Each row below holds a small network's activations on one record, seen along a few directions.
Records have a field called RUMO. Each example row is followed by its value.
The largest differences between rows may come from other fields.
In the rows, zero is written as 500.
Strong random noise was added to every row along 12 fixed directions; ignore it. To show where, here is one row again and again, with new noise each time:
621 484 662 419 148 350 507 522 363 284 515 446 570 391 506 582 366 370 655 413 422 408 516 429 783 459 440 560 595 524
571 391 556 501 341 451 413 641 457 396 672 559 464 417 386 517 428 485 524 552 485 444 573 589 582 491 594 441 477 475
460 553 588 489 250 523 477 408 549 470 676 564 380 341 340 541 447 646 597 531 513 317 533 432 413 504 659 589 606 467
476 330 543 454 345 386 503 487 463 433 526 606 450 423 337 538 561 491 612 454 514 495 484 459 493 546 656 514 624 568
368 525 683 363 497 540 507 780 576 416 555 439 577 630 643 461 456 404 491 436 439 534 464 554 317 482 424 378 357 280
532 366 628 378 555 495 536 654 429 473 356 563 598 412 436 544 371 500 620 504 488 511 438 566 409 499 578 411 566 485
642 273 495 462 352 501 413 495 322 555 376 497 453 437 515 705 373 448 531 583 533 535 467 548 655 579 612 465 625 802
658 494 552 435 632 418 508 519 355 305 415 524 730 405 556 199 468 321 521 494 538 649 264 596 686 363 599 519 484 464
675 518 361 589 539 678 538 237 406 602 337 368 502 456 531 472 287 569 433 571 487 551 273 531 483 448 552 517 523 583
479 316 327 570 290 319 548 259 387 410 505 460 513 562 254 567 595 332 680 216 362 506 508 311 710 569 491 638 670 649
463 496 600 345 464 348 450 513 515 522 480 557 467 665 481 526 407 609 619 408 627 511 434 655 373 419 687 448 529 424
624 394 412 543 519 278 583 404 472 436 417 561 370 511 304 385 568 624 449 444 585 599 405 512 606 464 437 434 547 409
588 537 337 679 674 541 383 403 570 565 453 581 355 412 419 504 483 658 364 702 543 428 679 460 723 551 441 535 502 703
390 541 542 537 309 374 397 454 690 442 701 641 251 516 436 509 638 657 459 570 596 408 653 449 488 521 623 535 490 517

539 523 398 534 594 493 283 448 440 564 621 534 639 590 438 561 300 456 659 491 488 401 659 702 622 407 785 575 485 672 -> gozen
453 323 540 440 617 408 466 632 532 562 263 639 428 529 413 695 521 527 567 506 522 519 612 433 560 657 434 422 630 734 -> sedi
506 566 548 381 538 463 445 538 392 595 514 506 469 467 513 519 562 539 492 506 644 456 534 498 635 544 413 560 625 519 -> tebin
469 648 504 340 747 556 648 259 389 781 179 448 481 449 547 469 591 682 510 460 724 543 270 382 402 550 381 658 774 525 -> tebin
446 462 635 330 494 433 344 702 454 460 567 591 479 503 579 474 593 378 496 518 631 532 495 519 656 582 551 500 584 629 -> mevob
679 643 505 456 593 491 446 462 363 623 590 552 446 325 336 439 357 770 506 604 709 378 487 676 587 416 555 555 600 388 -> detug
387 456 567 385 591 648 424 653 458 604 643 541 589 474 390 492 422 483 631 477 522 441 467 631 245 521 722 511 540 438 -> bokot
604 640 516 532 609 459 326 515 557 441 402 510 580 626 738 493 334 463 473 606 531 503 607 630 742 387 525 510 377 652 -> bokot
511 506 503 500 730 446 528 506 573 457 507 652 650 505 310 343 402 629 641 472 505 502 475 690 289 333 758 457 452 294 -> med
694 331 336 770 247 555 531 362 423 322 583 431 577 308 291 588 312 367 584 515 197 410 598 430 698 475 546 527 443 627 -> naf
556 420 484 485 484 431 584 445 490 522 347 497 477 598 526 537 451 562 522 454 529 591 394 589 359 436 556 395 480 451 -> pelos
506 683 495 491 280 513 310 485 480 522 748 380 363 607 703 541 481 477 378 548 607 425 574 565 714 495 461 577 425 551 -> fiv
511 487 566 490 597 348 543 461 674 552 259 645 336 543 581 575 515 753 443 642 635 547 545 536 370 457 562 375 490 556 -> gozen
526 416 416 522 699 392 511 492 532 548 337 550 436 607 452 476 525 582 463 491 580 608 487 553 518 505 464 432 501 538 -> mevob
562 660 672 551 290 406 401 422 725 252 432 567 492 542 885 482 405 472 457 692 494 516 538 528 595 329 703 495 307 655 -> sedi
492 412 343 741 537 547 493 385 616 393 423 531 530 448 573 485 626 325 430 590 336 568 597 337 619 553 521 543 408 791 -> naf
678 562 331 586 557 328 562 296 416 523 434 473 441 537 372 453 465 669 468 436 568 501 504 558 703 402 365 517 530 397 -> tum
472 373 557 464 603 503 700 451 483 453 183 560 700 390 505 532 507 440 648 452 384 578 393 403 304 491 570 485 569 545 -> detug
628 514 518 531 523 581 657 418 479 550 329 530 326 234 392 421 547 707 348 647 601 534 298 354 477 580 325 472 635 459 -> vizis
338 512 412 579 598 417 554 467 636 465 492 525 501 629 461 481 687 484 481 394 413 515 636 372 474 541 372 522 425 457 -> detug
460 507 597 492 609 505 344 636 641 426 561 674 466 441 635 387 559 509 404 742 613 546 543 610 478 478 752 458 372 620 -> sedi
629 517 554 543 172 394 516 354 561 406 547 474 284 507 613 480 458 606 390 592 584 544 374 534 501 402 598 436 444 482 -> mevob
559 331 605 470 371 458 518 794 488 456 522 553 313 386 416 622 551 568 387 594 528 510 571 477 556 643 281 330 515 439 -> vizis
536 523 443 567 349 302 432 194 568 389 548 672 426 506 475 393 604 557 563 514 613 521 450 525 559 384 870 610 527 640 -> fiv
504 448 465 489 480 475 612 298 474 654 235 513 461 504 424 708 472 646 612 454 505 462 514 395 416 543 471 535 674 607 -> tebin
578 285 458 528 476 569 554 546 466 566 397 470 425 491 433 614 375 566 458 558 470 584 397 590 338 537 555 329 464 519 -> naf
528 439 386 548 366 681 416 524 366 612 748 330 480 541 425 597 392 423 466 463 419 451 517 557 528 568 467 511 500 492 -> med
482 493 614 381 467 425 548 595 469 421 569 578 510 426 443 373 569 521 543 462 593 530 369 569 391 459 598 471 536 323 -> fiv
325 539 565 400 468 301 517 702 576 376 787 486 403 712 536 237 863 418 318 346 604 639 462 502 489 503 307 436 361 135 -> mefeb
484 448 410 574 508 411 506 411 592 479 332 447 451 717 713 532 573 447 390 510 487 646 518 492 534 477 454 444 356 613 -> pato
561 626 774 384 268 346 676 625 565 260 399 369 611 599 786 485 369 440 527 405 413 539 420 517 449 312 305 370 363 187 -> med
385 373 437 563 613 362 529 544 647 484 450 668 420 529 358 535 671 594 536 503 498 498 694 479 405 535 540 446 488 509 -> pato
527 347 533 479 620 330 594 627 541 491 200 577 455 508 547 651 560 560 477 550 508 587 610 470 558 558 329 359 523 586 -> bira
507 320 402 634 292 398 566 470 550 393 595 468 388 581 412 519 589 454 449 429 397 575 533 477 472 502 471 428 404 434 -> bokot
500 557 553 465 489 452 686 336 531 353 466 534 552 378 487 221 648 505 489 445 530 626 187 417 367 413 593 554 541 306 -> bira
535 482 424 629 621 736 480 583 569 621 506 407 473 549 707 514 454 527 260 722 461 579 532 620 335 489 461 375 267 480 -> mefeb
554 635 650 277 382 514 564 558 355 565 570 386 393 479 682 372 592 559 324 502 743 592 194 561 472 493 365 479 574 252 -> tum
547 572 575 387 572 603 387 632 357 462 705 491 592 428 589 211 539 371 393 577 649 587 282 664 535 450 640 521 434 392 -> pelos
583 395 454 456 451 537 437 568 335 608 575 462 436 472 427 579 488 493 443 512 571 522 450 554 602 594 458 459 589 554 -> zer
573 628 367 643 472 724 690 289 370 479 497 237 694 348 439 415 408 348 516 377 245 442 369 268 577 494 225 658 526 407 -> zer
362 513 731 344 351 659 434 738 517 536 597 536 558 419 509 722 345 507 682 527 436 293 637 520 281 558 609 483 546 478 -> pelos
527 579 550 379 546 506 523 555 412 521 635 447 445 503 493 256 624 501 355 454 671 630 219 547 496 511 410 497 539 278 -> bira
402 362 478 408 764 491 657 675 427 529 347 469 594 521 296 466 609 412 532 288 403 579 435 356 487 655 173 439 617 364 -> gozen
581 440 688 482 484 468 572 731 568 390 430 621 439 280 564 490 555 573 383 712 536 530 527 482 470 519 414 347 460 440 -> zer
387 505 512 511 442 599 363 632 583 613 766 546 386 551 424 592 516 582 454 571 517 380 685 566 376 565 562 469 452 456 -> mefeb
383 505 583 427 593 554 334 665 539 507 548 621 631 506 516 583 448 427 654 534 477 386 695 567 479 518 685 533 500 629 -> pato
497 597 657 375 375 454 500 443 460 519 436 558 449 352 464 591 470 606 634 495 612 379 482 400 545 544 521 626 711 582 -> vizis
576 538 594 365 415 394 430 505 338 541 377 439 507 546 790 575 548 380 448 537 654 577 463 499 776 518 417 564 566 704 -> tum

Here are new rows. What is RUMO for each?
516 543 374 645 732 373 453 489 576 391 586 593 557 544 571 215 771 418 339 584 558 631 598 556 676 409 503 539 312 472 -> tebin
520 542 558 453 485 611 510 420 401 497 349 472 664 402 588 539 411 376 616 497 447 469 427 419 552 509 548 613 597 663 -> pelos
450 574 751 296 501 151 605 514 581 297 338 683 514 477 545 341 697 536 593 409 658 579 398 411 560 425 509 531 625 401 -> gozen
563 455 444 510 826 528 640 503 503 592 288 590 507 409 359 378 482 686 481 547 578 576 358 583 282 465 511 394 523 371 -> fiv
431 515 538 436 469 589 500 465 462 603 528 504 490 417 511 555 524 548 522 542 550 454 473 478 385 549 594 563 568 545 -> detug
458 618 491 449 707 524 413 516 542 523 451 505 577 665 667 365 496 454 449 492 580 593 402 611 472 440 569 492 400 500 -> fiv
613 304 516 513 466 393 419 628 489 500 518 644 315 425 435 540 544 604 405 676 653 581 517 631 548 544 621 370 492 603 -> naf
523 405 461 494 702 483 466 653 494 654 430 566 468 536 390 631 415 649 496 559 542 455 669 639 443 514 466 363 501 492 -> mefeb
507 558 555 421 594 334 447 479 497 510 502 665 464 441 491 404 621 604 510 564 709 502 510 559 559 452 639 542 569 534 -> detug
267 792 493 428 366 304 402 161 690 556 670 523 444 866 680 468 595 624 624 328 670 458 519 606 294 310 858 675 441 439 -> tum
364 579 547 466 515 378 586 494 562 415 447 535 441 444 493 429 768 472 473 425 528 480 567 237 639 601 245 612 578 491 -> fiv
541 667 498 514 533 540 547 449 527 480 384 387 542 579 661 470 435 482 454 462 460 495 472 455 569 448 295 511 446 439 -> pelos
509 666 628 406 348 412 404 506 480 409 575 417 556 624 783 460 487 394 469 490 559 509 504 546 669 402 490 561 415 486 -> mefeb
373 420 319 448 873 647 415 545 432 764 538 534 494 573 365 437 649 500 434 473 618 577 443 549 423 651 542 522 624 574 -> med
598 712 595 423 574 311 555 415 469 437 472 570 479 348 400 339 519 681 546 486 667 431 465 468 695 408 402 619 635 362 -> bira
443 430 541 532 338 544 535 582 544 429 697 574 351 313 322 453 671 535 437 539 498 468 487 375 437 623 469 504 551 412 -> vizis
